A =
[[  0   0   0   1  -1]
 [ 11  -5  -6  -9 -26]
 [-10   1  -2  -7 -10]
 [  0 -11   2  10  -3]
 [  1  -8   4   8  -3]
 [ 16   5  -5  -1 -35]
 [ 35  -2   6   8  24]
 [ 14   9  -3   7   9]
 [  5 -13   6  10  24]]
Rows and columns are counted from 0.
(0, 0) = 0
(1, 1) = -5
(6, 2) = 6
(3, 1) = -11
(3, 4) = -3
(6, 3) = 8
(3, 3) = 10
(0, 4) = -1
(0, 1) = 0
(8, 0) = 5
(2, 3) = -7
(2, 1) = 1
(1, 3) = -9
(4, 4) = -3
(4, 1) = -8
(3, 0) = 0
(8, 4) = 24
(7, 2) = -3
(4, 2) = 4

arr =
array([[-12,   2,   6, -11,  -4, -19, -29],
       [  3,   0, -18,  11,   4,  -1,   3],
       [  9,  13, -10, -12,   6,   5,  18],
       [  0,   0,  -5,   3,   2,  -1,   0],
       [  9,  -4, -23,  18,   0,  -2,   9],
       [  0,   5,  -5, -17,   3,  10,  -1],
       [  5,  11, -22, -16,   5,   5,  11],
       [  3,   0,   0,  -2,  -3,   2,  -2],
       [  3,  -7, -17,  31,  -3,  -7,   6],
       [  0,   0,  -2,   6,  -1,  -3,  -2]])
Indices start at 0.
row 0 col 0 -> -12
row 2 col 2 -> -10
row 7 col 4 -> -3
row 2 col 5 -> 5
row 9 col 4 -> -1
row 5 col 2 -> -5
row 4 col 6 -> 9
row 8 col 2 -> -17
row 2 col 0 -> 9
row 3 col 1 -> 0
row 9 col 1 -> 0
row 6 col 2 -> -22
row 8 col 1 -> -7
row 8 col 5 -> -7
row 7 col 3 -> -2
row 8 col 4 -> -3
row 4 col 1 -> -4
row 7 col 2 -> 0
row 9 col 5 -> -3
row 0 col 4 -> -4
row 8 col 6 -> 6
row 0 col 6 -> -29
row 5 col 6 -> -1
row 0 col 2 -> 6
row 4 col 5 -> -2
row 6 col 1 -> 11
row 1 col 4 -> 4
row 3 col 6 -> 0
row 7 col 0 -> 3
row 7 col 5 -> 2
row 4 col 0 -> 9

m =
[[3 7 7 2 4 4 6 4 6 1]
 [3 5 0 5 4 3 1 1 6 6]
 [6 3 2 3 6 5 2 4 6 3]
 [4 5 5 4 3 3 5 4 5 2]]
m[-4,0] -> 3
m[3,-8] -> 5
m[:, 1] -> [7, 5, 3, 5]
m[:, 4] -> [4, 4, 6, 3]
m[0,-7] -> 2
m[-4,-6] -> 4
m[-2,-1] -> 3
m[1,5] -> 3
m[0,-5] -> 4
m[-2] -> [6, 3, 2, 3, 6, 5, 2, 4, 6, 3]
m[-1,9] -> 2
m[:, 0] -> [3, 3, 6, 4]
m[-3] -> [3, 5, 0, 5, 4, 3, 1, 1, 6, 6]
m[3,1] -> 5
m[-1] -> [4, 5, 5, 4, 3, 3, 5, 4, 5, 2]

W =
[[ 16 -10  -7  -5 -11 -31  -9  19  -1  12  -8  -8  14  19   5]
 [ 14  -8  -4  -5  -8 -27  -5  16  -2  10  -8  -7  11  15   3]
 [ 15  -9  -5  -5  -8 -27  -5  16  -2  10  -8  -7  11  16   4]
 [ 15  -9  -6  -5  -9 -29  -7  18  -2  11  -8  -8  12  17   5]
 [ 16 -10  -8  -5 -12 -32 -12  20  -1  12  -7  -9  16  21   6]
 [ 15  -9  -5  -5  -9 -28  -7  17  -1  11  -8  -7  12  17   4]
 [ 14  -8  -4  -5  -8 -25  -4  15  -1   9  -7  -6  10  15   3]
 [ 15  -9  -5  -5  -8 -28  -6  17  -2  11  -8  -7  12  17   4]
 [ 14  -8  -4  -5  -8 -25  -4  15  -2   9  -7  -6  10  15   3]
 [ 16 -10  -8  -5 -12 -32 -12  20  -1  12  -7  -9  16  21   6]
 [ 15  -9  -6  -5 -10 -30  -8  18  -1  11  -8  -8  13  18   5]
 [ 16 -10  -8  -5 -11 -32 -11  20  -1  12  -8  -9  15  21   6]
 [ 16 -10  -8  -5 -11 -31 -10  20  -1  12  -8  -9  15  20   5]
 [ 14  -8  -4  -5  -8 -26  -5  16  -2   9  -7  -7  11  15   3]
 [ 16 -10  -7  -5 -10 -30  -8  19  -1  12  -8  -8  14  19   5]]
W[0][0] = 16
W[4][11] = -9
W[:, 10] = [-8, -8, -8, -8, -7, -8, -7, -8, -7, -7, -8, -8, -8, -7, -8]
W[11][0] = 16
W[9] = [16, -10, -8, -5, -12, -32, -12, 20, -1, 12, -7, -9, 16, 21, 6]
W[10][9] = 11
W[1][13] = 15
W[14][3] = -5
W[13][9] = 9
W[2][3] = -5
W[:, 1] = [-10, -8, -9, -9, -10, -9, -8, -9, -8, -10, -9, -10, -10, -8, -10]
W[4] = [16, -10, -8, -5, -12, -32, -12, 20, -1, 12, -7, -9, 16, 21, 6]
W[14] = [16, -10, -7, -5, -10, -30, -8, 19, -1, 12, -8, -8, 14, 19, 5]
W[10] = [15, -9, -6, -5, -10, -30, -8, 18, -1, 11, -8, -8, 13, 18, 5]
W[:, 7] = [19, 16, 16, 18, 20, 17, 15, 17, 15, 20, 18, 20, 20, 16, 19]
W[4][10] = -7
W[12][10] = -8
W[0][11] = -8
W[:, 9] = [12, 10, 10, 11, 12, 11, 9, 11, 9, 12, 11, 12, 12, 9, 12]
W[2] = [15, -9, -5, -5, -8, -27, -5, 16, -2, 10, -8, -7, 11, 16, 4]
W[7][7] = 17
W[11][11] = -9
W[5][10] = -8
W[6][12] = 10
W[10][4] = -10
W[6][5] = -25
W[2][13] = 16
W[:, 0] = [16, 14, 15, 15, 16, 15, 14, 15, 14, 16, 15, 16, 16, 14, 16]
W[:, 4] = [-11, -8, -8, -9, -12, -9, -8, -8, -8, -12, -10, -11, -11, -8, -10]
W[5][3] = -5
W[6][7] = 15
W[6][1] = -8
W[11][13] = 21
W[1][7] = 16
W[1] = [14, -8, -4, -5, -8, -27, -5, 16, -2, 10, -8, -7, 11, 15, 3]
W[7][11] = -7
